A small network was shown many inputs. Here are its activations along a few directions, one row for each input.
In each table, some parts of the input vary, and every possible input appears once, in random order.
A made-up example of a description, with smaller parts first: one of 5 places around a ring, together with either a single point or (one of 2 separate values, together with one of 4 places along a line) or one of 9 places around a ring.
Shared parts are said once, and a part with two or three values counts as separate values.
(in the rows, 128 means zero)

Other details of the inputs vary at random and push rows far along two fixed directions, the same in every table; ignore that.

Table:
x1: [112  78 130 137 148 111 146 154 171 146 129]
x2: [127  41 178 155 136 100 134 102 123 141 105]
x3: [115 188 102 118 120 153 113 148 132 134 138]
x4: [ 97 137 111 125 112 117 141 184 189 142 149]
x5: [127 108 127 133 146 126 139 156 165 143 136]
x6: [128 166  87  95 118 136 135 165 163 103 163]
x7: [130 217 111 116 117 162 104 134  95 127 138]
x8: [168  73 149 135 143 132 120  67  74  93 107]
x9: [136  36 155 151 159 114 141 117 138 147 109]
x10: [138  51 175 157 144 113 133 100 120 136  99]
x11: [109 168 130 123 114 126 102 120  99 132 125]
x12: [120 188 144 123 111 130  89 100  71 125 119]
x13: [128  77 131 141 140 126 148 153 172 144 130]
x14: [123 179 103 124 125 153 124 156 140 134 147]
x15: [151  43 149 144 140  95 168  95 132 117 108]
x16: [161 187 124 114 109 138 114  63  40 104 116]
x17: [146 133 148 138 141 147  98  81  59 128 102]
x18: [135 113 126 117 124 121 130 117 121  98 134]
x19: [139 140 132 119 107 105 135  91  95 108 116]
x20: [132  65 162 150 149 110 131 114 129 137 109]
x21: [123 130 117 126 127 133 143 167 171 144 145]
x22: [130 100 134 119 115 109 128 109 118 100 130]
x23: [123 170 154 130 103 139  77  65  36 125  98]
x24: [122 195 101 116 132 148 121 165 146 135 150]
x25: [ 96  85 109 132 138 115 162 194 231 150 145]
x26: [108 173 110 121 111 138 128 165 152 134 145]
x27: [152 170  99 112 123 134 145 118 117 112 138]
x28: [108 174  85 115 130 152 135 183 181 142 155]
Each input here is: one of 4 places along a line, together with either one of 2 separate values or one of 5 places around a ring.
Q: Changing only the place on the line of 4 turns x6 into x22. The same change can be made to x9. Which row results?
A: x11
Q: Change only the place on the ring of 5 in x20. List by row number the other rows that result.
A: x1, x10, x25, x26

Table:
x29: [110 178 106 116 120 146 116 166 151 126 152]
x30: [127 126 161 142 134 126 104  86  71 142 100]
x31: [120 119 111 114 127 119 136 151 160 119 144]
x32: [157  43 164 151 136 117 136  87 108 122 102]
x33: [125 173  93 106 120 117 141 144 143 115 147]
x34: [137 114 101 122 140 128 150 147 168 122 144]
x35: [110  38 138 145 144  93 160 160 201 143 130]
x36: [114 151 110 111 113 119 136 149 144 117 144]
x37: [113  46 135 140 147 107 150 159 195 141 135]
x38: [130 130 155 139 140 135  94  89  72 138 101]
x39: [109 185 104 119 128 152 114 173 149 149 149]
x40: [116  42 141 149 137 105 165 158 201 147 129]
x41: [156 124 145 131 125 127 131  72  73 113 107]
x42: [108 190 108 125 126 150 124 173 148 148 144]
x43: [161 176 130 122 117 148 108  70  54 106 112]
x44: [144 157 147 124 107 132 108  78  58 109 109]
x45: [117 230  86  96 104 156 111 161 128 107 159]
x46: [127 165  92 103 127 126 144 160 152 116 155]
x47: [134 133 162 145 131 132 106  87  73 143  96]
x48: [144  42 172 161 138 123 128  90 111 137 102]
Q: Changing only one part turns x39 into x34. The same change can be made to x38. Which row results?
A: x46
Q: What is each input in this table made of?
A: one of 4 places along a line, together with one of 5 places around a ring
Q: Change only the place on the line of 4 in x33. List by row number the other rows that result.
A: x30, x35, x36
Q: A walk changes only the place on the line of 4. It starts at x41 and steps to x44. List the rest of the walk in order.
A: x40, x47

Table:
x49: [135 104 161 155 148 117 131 106 124 148 106]
x50: [131 116 110 109 124 119 162 191 212 113 168]
x51: [134 197 142 128 110 151 116 121  87 141 129]
x52: [128  78 161 143 155 101 129 123 136 150 101]
x53: [131 149 120 106 125 120 121 121 119 106 151]
x54: [131 159 164 143 116 145  96 102  72 123 122]
x55: [149 167 114 121 114 132 143 136 133 112 144]
x56: [153 116 118 144 175 167 101 117 102 130 126]
x57: [116 117  87 108 145  96 168 185 212 127 163]
x58: [110 138 128 112 114 131 103 126 110 130 127]
x59: [ 96 198  90 101 104 145 112 148 117 101 148]
x60: [123  46 178 151 158 103 123 123 143 137 117]
x61: [120  58 129 138 146 103 144 114 152 126 115]
x62: [139  35 154 148 129 121 137 108 129 117 101]
x63: [132 181  91 104 123 123 153 157 157 126 153]
x64: [140 154 129 129 108 151 121  86  84 114 112]
x65: [127 166 118 126 116 139 121 113  85 146 117]
x66: [135 137 145 150 109 148 111  91  83 129 105]
x67: [120 180  85 108 111 135 142 154 153 133 143]
x68: [134  88 156 141 120 134 109 100  99 129 110]
x69: [103 101 107 124 137 108 144 168 181 151 131]
Q: What is each input in this table made of?
A: either a single point or (one of 4 places along a line, together with one of 5 places around a ring)
Q: Change only the place on the ring of 5 in x60. List by row number the other rows that result.
A: x49, x51, x52, x54
